Each row has a name. After each piece below comes the name of the row it's from, unless a question asks for something else. Each question is about the rows just above it. Places in a row count from 1.

<47>: [-53.9  30.2  -0.2  -2.4   9.8  -7.7 -57.3  45.9  16.4  -3.9  13.4  41.6
   2.8  15.7  -0.2 -25.1  86.7 -13.1 -14.8 -30.2 -37.1  25.0  31.8 -58.6
  -2.2 -20.6  -9.9 -53.1  49.4  -6.2 -13.7 -38.6  -2.3  10.9   7.4  12.8
 -42.1  20.3   6.7 -17.0  19.1  -3.1]
<34>: [-19.9  -5.7  23.4  -6.0 -17.5  10.2  25.1  -0.4  -0.2  41.6 -25.1   2.8
  -3.9  16.4  15.7  13.4   4.8 -24.7 -22.9 -18.1 -10.3  -3.5 -17.2 -11.6
 -25.6  16.1  17.4   3.7   7.2  -3.7 -19.5  -1.6   4.3   6.3 -12.5   5.7
   3.6  -9.2  23.8  -2.5   1.8  13.8]
<59>: [ -5.7 -24.0   5.7  14.8  17.4  -4.8  23.9  15.9 -19.1  -1.1   1.1  28.7
 -18.1 -16.5  -3.4  14.5 -10.5  38.6 -16.0  -3.5   2.6  17.7 -12.1  -0.5
   0.1  12.8 -21.3  -3.4  -8.3 -24.1   7.6 -25.6  22.5  10.6   5.2 -19.3
  -8.2   4.1   6.0   3.2  -7.4   1.0]
<46>: [-35.2   7.3  17.0  -5.7  -9.0   4.5  -3.6  17.5   1.2  52.0 -26.0  -0.5
  -5.5  14.3  14.5  15.1  38.3 -23.6 -22.7 -24.8 -22.4   6.6  -0.2 -31.7
 -19.4   3.4   8.5 -18.2  24.3  -5.2 -19.5 -16.7   2.1   9.2  -5.9   9.0
 -14.0   1.0  19.6  -8.9   9.4   9.2]
<45>: [-16.5  -7.4  23.9  -5.7 -18.1  10.6  28.7  -3.5  -0.5  38.6 -24.0   2.6
  -3.3  15.9  14.8  12.8   1.1 -24.1 -21.3 -16.0  -8.3  -4.8 -19.3  -8.2
 -25.6  17.7  17.4   7.6   3.2  -3.4 -19.1   0.1   4.1   6.0 -12.1   5.2
   5.7 -10.5  22.5  -1.1   1.0  14.5]
<10>: [-25.0  -2.5  21.9  -6.2 -14.1   9.1  16.1   4.9  -0.1  45.5 -25.3   1.6
  -4.5  15.9  15.2  13.9  16.0 -24.9 -22.7 -20.4 -14.1  -0.4 -11.9 -18.3
 -24.2  12.9  14.6  -2.7  11.2  -4.1 -19.8  -6.6   4.1   7.5 -10.4   7.1
  -1.6  -5.4  22.2  -3.9   4.2  12.4]
<169>: [-50.5  22.0   8.2  -4.6   1.8  -2.0 -35.8  36.5   1.2  58.4 -23.6  -3.7
  -6.9  10.0  12.3  15.1  71.8 -19.5 -19.4 -30.6 -33.3  18.7  19.0 -51.9
 -10.8  -9.4  -1.5 -41.5  42.4  -6.6 -18.1 -31.9  -0.7  11.2   1.6  12.2
 -32.8  13.2  13.8 -15.6  16.3   2.9]
Which row holds these entries in another order? [-25.6 -24.1 -24.0 -21.3 -19.3 -19.1 -18.1 -16.5 -16.0 -12.1 -10.5  -8.3
  -8.2  -7.4  -5.7  -4.8  -3.5  -3.4  -3.3  -1.1  -0.5   0.1   1.0   1.1
   2.6   3.2   4.1   5.2   5.7   6.0   7.6  10.6  12.8  14.5  14.8  15.9
  17.4  17.7  22.5  23.9  28.7  38.6]	<45>
Give the next entry after [-10.5  38.6 -16.0  -3.5   2.6  17.7 -12.1  -0.5].	[0.1]
What is the next entry after [ -0.2  41.6 -25.1   2.8  -3.9  16.4  15.7  13.4]?	[4.8]
[ 12.4   4.2  -3.9  22.2  -5.4  -1.6   7.1 -10.4   7.5   4.1  -6.6 -19.8
  -4.1  11.2  -2.7  14.6  12.9 -24.2 -18.3 -11.9  -0.4 -14.1 -20.4 -22.7
 -24.9  16.0  13.9  15.2  15.9  -4.5   1.6 -25.3  45.5  -0.1   4.9  16.1
   9.1 -14.1  -6.2  21.9  -2.5 -25.0] is which row reordered?	<10>
[ -6.0  25.1  -0.2  -5.7 -12.5  -2.5  16.1   7.2  13.8 -10.3  17.4  -3.7
  23.8   5.7  -3.5 -17.5   3.6 -18.1  -1.6   3.7 -25.1 -11.6 -17.2  -3.9
   4.8 -19.9 -24.7   1.8  16.4  10.2 -19.5  -9.2  13.4  23.4 -25.6 -22.9
  41.6  15.7   4.3   2.8   6.3  -0.4] is which row reordered?	<34>
Table of tags by key:
[17.5] -> K546
[45.9] -> K997
[45.8] -> K678
[-13.1] -> K398
[7.4] -> K672
Join <47> by its entry at place 8:	K997

<83>: [ 37.8 -23.1 -18.9 -21.1  24.5  18.3   4.8 -20.8 -22.4  -6.4]
<95>: [-52.0  25.6  49.4  16.0 -27.3 -36.8 -37.3 -37.0  -3.3  15.3]
<66>: [-20.2  14.6  33.5  54.2 -60.6 -48.4  11.2  -2.7 -15.5  10.1]
<115>: [ 67.6 -41.9 -43.1 -68.1  69.2  54.5  10.8 -30.7 -31.3  -5.6]
<149>: [ 49.4 -27.4 -36.8 -37.0  25.6  15.3  16.0 -52.0 -37.3  -3.3]
Put [-52.0 -37.3 -37.0 -36.8 -27.4  -3.3  15.3  16.0  25.6  49.4] back in order: which row is it?	<149>
key -> tag
[-52.0] -> K956
[16.0] -> K735
[4.8] -> K289
[49.4] -> K694
[10.8] -> K239
[-37.3] -> K747
Look up the entry of <95> at place 7 in the table:	K747
q: [ 49.4 -27.4 -36.8 -37.0  25.6  15.3  16.0 -52.0 -37.3  -3.3]	<149>
The next entry after [24.5 18.3  4.8]:	[-20.8]

<107>: [ -4.8  42.2  18.3  37.9  39.5  21.2 -35.5  42.7]
<163>: [  5.1 -28.7  56.2  15.1 -30.1  58.1   9.1 -25.5]
<147>: [-44.8  46.4  17.8  70.0  27.6  23.7 -28.3  57.2]
<32>: [  5.1  58.1 -28.6  56.2 -25.5 -30.1   9.1  15.1]
<108>: [ 54.2  25.8 -49.0 -10.4  34.3 -50.0   8.9  20.2]
<39>: [ 78.1 -18.0 -38.3 -34.9  -4.9 -40.5  44.2 -24.4]
<138>: [-28.7 -25.5   5.1 -30.1   9.1  15.1  58.2  56.2]
Table of tags by key:
[-38.3] -> K629
[-49.0] -> K333
[-28.6] -> K698
[17.7] -> K576
[46.4] -> K174
[-49.1] -> K495
[56.2] -> K456
[17.8] -> K240
[18.3] -> K568
[18.2] -> K311
The tag of <147>, keyed by place 3:	K240
Put [-30.1 -28.7 -25.5   5.1   9.1  15.1  56.2  58.1] back in order: which row is it?	<163>
Which row holds these entries in another order? [ 20.2   8.9 -50.0  34.3 -10.4 -49.0  25.8  54.2]	<108>

<38>: [-16.6   2.5  24.6  20.2 -12.6   1.8  -2.1  -0.5  -3.3  -9.9   8.1  -5.0
   9.6 -11.4  -0.3  -3.0  -8.6  11.1 -12.0  13.4 -18.2 -42.5  41.9  15.2
  49.1  13.1  -6.1   6.3]
<197>: [ 19.7 -11.4  14.3 -35.9   9.8 -64.0  24.6 -70.5 -32.3  64.0 -28.3 -18.8
   6.2  10.8 -25.4   8.9  39.2 -21.4  10.3 -75.8  78.2  51.5 -36.4 -36.7
  17.0  52.2 -61.2   2.6]
<89>: [  9.5  -2.4  34.2  45.0  -0.3 -29.0  19.2  -4.2 -19.2 -34.3  -1.8  24.2
  55.0  35.7   8.4 -10.1 -38.1  -8.7 -15.1 -25.6  -2.9  23.5  24.2  18.9
  29.9  -4.2 -35.8  33.7]
<177>: [ -0.4  -3.4  -0.5  -2.7   3.7  -5.6   2.6   1.1  10.4 -10.7  10.0  33.9
  17.5  14.8   4.4  -8.0 -25.6 -23.4 -18.2 -23.9  13.5  18.1 -16.4  27.1
  40.7   3.3  17.9  -2.4]
<139>: [-15.5  -5.9   5.8  25.6 -24.5 -41.6  -0.5   4.4 -17.1 -18.6   9.4   7.9
  21.0  37.1  20.6   0.5 -14.7  33.6  -2.5   7.0  -7.9   3.1  35.8   9.6
  14.0  -2.4  -5.3  57.2]
<182>: [  3.6  -0.3   6.6   0.8   4.9  -5.3   6.7 -12.3  -3.8   9.8  -5.6   3.5
   3.2   5.4  -0.7  -3.4  -0.5  -2.7   3.7  -6.0   9.0   7.5 -11.7  -0.1
   6.5   3.7  -9.5   0.8]
<168>: [  9.5  -2.4  34.2  45.0  -0.3 -29.0  19.2  -4.2 -19.2 -34.3  -1.8  24.2
  55.0  35.7   8.4 -10.1 -38.1 -24.9  12.1 -17.3  26.8  14.0 -44.4  -5.8
   7.3  10.3 -24.2 -21.7]
<22>: [ 29.1  -2.1  12.4   7.8  21.1 -22.7  23.5 -14.8  -8.5 -10.7 -14.2  38.3
  37.0  39.1   7.2 -16.2 -33.5 -28.5   0.3 -40.4  24.2  47.8 -30.0   4.9
  70.3   8.9 -34.5  23.0]
<174>: [ 12.7 -15.5 -17.4 -19.5  -4.3 -17.6  12.2   0.6 -19.7   5.1 -21.3 -23.3
  -8.5   9.9  -5.4  11.6  25.6  -9.5  16.7 -28.1  19.4  61.7 -12.1 -48.6
  15.7  13.1 -53.1  15.2]
<50>: [-16.6   2.5  24.6  20.2 -12.6   1.8  -2.1  -0.5  -3.3  -9.9   8.1  -5.0
   9.6 -11.4  -0.3  -3.0  -8.6  11.1 -12.0  13.4 -18.2 -42.5  41.9  15.2
 -33.3  -9.9   1.2   2.5]
What is the next entry after [ 14.3 -35.9   9.8 -64.0  24.6 -70.5 -32.3  64.0]?	[-28.3]
What is the next entry after [-0.7 -3.4 -0.5 -2.7  3.7]?	[-6.0]
Table of tags by key:
[-0.5] -> K853
[19.2] -> K426
[2.6] -> K773
[19.3] -> K342
[-2.2] -> K528
[2.7] -> K900
[-3.3] -> K989
[-2.1] -> K163
The tag of <38>, keyed by place 7:	K163

<160>: [  6.5 -57.0  83.2   2.5  70.0   9.9  50.2  68.8   4.0  69.3  63.4 -48.0
 -10.8   2.7  49.0   1.5]
<103>: [-20.4  10.4  26.0 -22.5  24.5 -19.4  24.6  26.4 -22.9  25.3  20.5  11.6
 -24.4 -25.2  24.5 -24.7]
<99>: [ -3.5 -17.4  38.6  -5.5  41.2   1.6  41.8  42.0  -5.4  43.6  26.1 -24.2
 -19.1  -4.1  43.1  -6.2]
<152>: [-77.9  12.5  40.1  24.5  24.6 -22.5 -19.4  48.0 -70.9  52.3  10.8  12.5
 -57.9 -77.9  51.4 -77.3]
<44>: [ -8.6 -14.0  48.2 -11.7  40.8  -6.5  33.1  42.4 -11.1  41.0  38.1 -10.1
 -18.0 -13.3  33.0 -13.5]
<126>: [39.3 -4.1 -1.7 38.5  1.0 40.0 -2.5 -2.8 34.4 -6.7 19.9 -7.7 14.6 34.8
  0.3 37.9]
<94>: [-41.5  60.9 -57.3 -35.4 -18.3 -35.3  18.2 -19.8 -37.8 -12.7 -54.2  29.9
 -39.4 -35.5  24.4 -35.0]
The next entry after [  2.5  70.0   9.9  50.2  68.8   4.0  69.3  63.4 -48.0]:	[-10.8]
What is the next entry after [-22.5  24.5 -19.4  24.6]?	[26.4]

<101>: [-64.0 -11.9  50.3 -67.4  47.8 -53.2  -0.8  52.8 -41.9  15.8 -46.3 -28.4
   1.9 -15.1   7.5  64.6 -58.0  46.5  24.1 -69.8  59.2  42.1 -67.5]
<17>: [ 28.0  52.3  37.4 -22.5 -69.9   6.6  14.3  36.0 -41.9  14.3 -29.1  42.0
  12.1 -27.8 -21.8 -52.8  -2.0  25.1  66.2  60.6  18.3 -52.7  64.3]
<2>: [-70.5 -70.2 -29.6 -49.4  36.7  53.2  59.2  26.4  28.7  38.7  -8.0  -3.0
  -2.5 -44.7  48.9 -49.6  67.4  29.3 -65.8  36.5  59.2  -1.7  49.3]
<82>: [  5.6   1.8 -19.0 -67.4  58.1  68.7  34.9 -41.9  12.0  13.3 -50.8 -28.4
   1.9  59.9 -69.9  -4.1  18.3  51.6 -33.5  62.9  51.2 -13.3   6.4]
<185>: [-67.4  58.1  68.7  34.9 -41.9  12.0  13.5 -50.8   4.8 -57.7 -14.1  -3.0
 -15.0   4.9 -64.3 -55.9  45.8 -27.8  22.8 -25.9 -49.3  58.1  32.1]
<58>: [  5.0  23.4  -4.6 -65.6 -32.0  -6.0 -52.9  -3.4  34.4  30.0  16.2  -1.4
  56.4  49.3  -0.9  34.9 -60.6 -32.5  -0.5  48.7 -31.2  -6.8 -31.4]
<55>: [  5.6   1.8 -19.0 -67.4  58.1  68.7  34.9 -41.9  12.0  13.3 -50.8 -28.4
   1.9  59.9 -69.9  -4.1  18.3  51.6 -33.5  68.1  35.8 -42.2  51.9]
<117>: [ -3.1  12.0  13.5 -64.3   4.8 -14.1 -55.9 -27.8 -15.0  58.1 -50.8 -41.9
  68.7  32.1 -49.3  34.9  58.1  22.8 -57.7 -67.4  45.8   4.9 -25.9]
<105>: [ 25.1 -14.1  12.5  -5.9 -36.0  45.9  28.6  22.4 -16.3  13.2 -11.2   7.8
 -46.4 -26.9  -8.3 -49.1 -35.3 -43.3  10.7  52.7  -0.9  19.7 -70.5]
tags:
[18.3] -> K365
[59.2] -> K321
[29.4] -> K547
[29.3] -> K48
[59.3] -> K932
Look up the entry of <2> at place 21 in the table:	K321
[  4.9 -25.9  -3.1  12.0  13.5 -64.3   4.8 -14.1 -55.9 -27.8 -15.0  58.1
 -50.8 -41.9  68.7  32.1 -49.3  34.9  58.1  22.8 -57.7 -67.4  45.8] is which row reordered?	<117>
Where do [  5.6   1.8 -19.0 -67.4  58.1  68.7  34.9 -41.9  12.0  13.3 -50.8 -28.4
   1.9  59.9 -69.9  -4.1  18.3  51.6 -33.5  62.9  51.2 -13.3   6.4] appear?	<82>
q: [ 28.0  52.3  37.4 -22.5 -69.9   6.6  14.3  36.0 -41.9  14.3 -29.1  42.0
  12.1 -27.8 -21.8 -52.8  -2.0  25.1  66.2  60.6  18.3 -52.7  64.3]	<17>
Which row holds these entries in another order? [ 32.1  58.1 -49.3 -25.9  22.8 -27.8  45.8 -55.9 -64.3   4.9 -15.0  -3.0
 -14.1 -57.7   4.8 -50.8  13.5  12.0 -41.9  34.9  68.7  58.1 -67.4]	<185>
q: [  5.0  23.4  -4.6 -65.6 -32.0  -6.0 -52.9  -3.4  34.4  30.0  16.2  -1.4
  56.4  49.3  -0.9  34.9 -60.6 -32.5  -0.5  48.7 -31.2  -6.8 -31.4]	<58>

<111>: [-22.3  33.4 -21.7   3.6  -2.8  26.9  -6.5  38.7  -3.7  -9.4   7.9]
<6>: [-1.0 -4.4 -0.7 39.2 -2.1 32.0  0.3 29.3 -4.9  3.5  4.0]
<86>: [ 53.4  -5.2 -31.1  41.6 -27.5  35.9   2.6  28.6 -13.2  14.5   2.5]
<173>: [ 55.8 -56.5  66.6  -6.1  62.7 -11.7  62.7  -9.3 -18.4  41.1  59.2]
<62>: [ -3.7   3.7 -22.3  38.7 -21.7  33.4  -6.5  26.9  -9.4   7.9  -2.8]
<121>: [ 57.6 -61.8  55.5   0.8  53.4  -5.4  63.9  -5.6 -19.4  45.0  59.6]
<159>: [ 22.7  63.1  33.6 -58.5  31.1 -52.1  15.9 -53.0 -31.2  32.7  18.8]
<135>: [-17.8  60.5  12.7   0.6   6.1  -0.6 -19.9   2.4  -8.4  -7.7  -9.9]
[-22.3 -21.7  -9.4  -6.5  -3.7  -2.8   3.7   7.9  26.9  33.4  38.7] is which row reordered?	<62>
What is the next entry after [53.4 -5.4]?	[63.9]
Give the next entry after [-56.5  66.6  -6.1  62.7 -11.7].	[62.7]
Give the next entry after [-22.3  33.4 -21.7   3.6  -2.8  26.9  -6.5  38.7].	[-3.7]
Put [ -3.7  26.9  -9.4  -2.8  38.7   7.9   3.6  -6.5 -22.3 -21.7  33.4] back in order: which row is it?	<111>
Table of tags by key:
[-13.2] -> K108
[-13.1] -> K423
[-31.3] -> K376
[22.7] -> K772
[-31.2] -> K329
Look up the entry of <159> at place 9 in the table:	K329

<30>: [-47.6 -16.4 -13.7  38.2  -7.8]
<146>: [ 26.3  -8.8 -27.1  42.5  -2.3]
<64>: [-83.9  27.2 -14.8  27.1 -22.7]
<87>: [-83.9 -22.8 -14.8  27.2  27.1]
<91>: [ 11.5 -42.1   2.4  26.5 -77.2]
<75>: [-11.5  30.2 -11.8 -24.3  23.3]
<23>: [ 29.6  40.0 -21.6  11.0 -16.5]
<125>: [-42.1 -77.2  11.6   2.4  26.5]
<148>: [-77.2 -42.1  11.5  26.4   2.4]
Put [ 11.5 -42.1 -77.2  26.4   2.4] back in order: which row is it?	<148>
Give the next entry after [-42.1 -77.2].	[11.6]
Give the next entry after [29.6 40.0].	[-21.6]
Put [-77.2 -42.1   2.4  11.5  26.5] back in order: which row is it?	<91>
Give the next entry after [-42.1  11.5  26.4].	[2.4]
Put [ 27.1 -22.7  27.2 -14.8 -83.9] back in order: which row is it?	<64>

<134>: [ -9.7  48.6 -49.5 -30.7 -24.3  35.8  13.4 -23.8  31.9 -34.2  29.0  39.9
  -0.8  -8.7 -40.1 -52.6  39.2 -54.5]
<63>: [-30.2  36.0 -46.3 -23.8  13.4 -34.2  31.9 -30.7  35.8  29.0 -24.3  31.5
 -13.9 -45.9 -24.4 -31.3  48.5 -31.5]
<131>: [-24.5  -5.3 -72.4  36.9 -10.7 -67.4  -9.2 -62.8   7.0   1.1 -59.7  -2.5
 -16.7  44.5 -34.8 -73.7   6.7 -69.9]
<92>: [ 61.8  42.5   8.3 -54.7  70.7   2.9  49.8  24.8  26.8  53.2   7.5  50.6
  54.0 -38.5  -4.5   9.0  20.4   5.3]
<150>: [ 35.0  -9.2  52.8 -55.5   4.2  62.0  -1.2  59.9 -16.0  -7.6  59.3 -15.6
  27.0 -41.4  45.9  53.7 -20.5  62.1]
<166>: [-80.9 -39.1 -32.3  54.6 -75.9 -24.9 -36.6 -20.4 -12.7 -42.3 -29.7 -44.1
 -64.3  35.9 -18.4 -21.3 -14.7 -20.5]
<97>: [ -5.8  31.7 -41.7  21.2  21.1 -43.0  24.3 -33.3  49.7  38.2 -44.7  39.6
 -13.6   5.6 -38.2 -34.5  40.0 -43.5]
Give the next entry after [-36.6 -20.4 -12.7].	[-42.3]
Give the next entry after [ 21.1 -43.0].	[24.3]
Put [-44.7 -43.5 -43.0 -41.7 -38.2 -34.5 -33.3 -13.6  -5.8   5.6  21.1  21.2
  24.3  31.7  38.2  39.6  40.0  49.7] back in order: which row is it?	<97>
Put [-54.5 -52.6 -49.5 -40.1 -34.2 -30.7 -24.3 -23.8  -9.7  -8.7  -0.8  13.4
  29.0  31.9  35.8  39.2  39.9  48.6] back in order: which row is it?	<134>
The next entry after [-46.3 -23.8  13.4 -34.2  31.9 -30.7  35.8  29.0 -24.3]:	[31.5]
Give the next entry after [-23.8  13.4 -34.2  31.9 -30.7  35.8  29.0 -24.3].	[31.5]

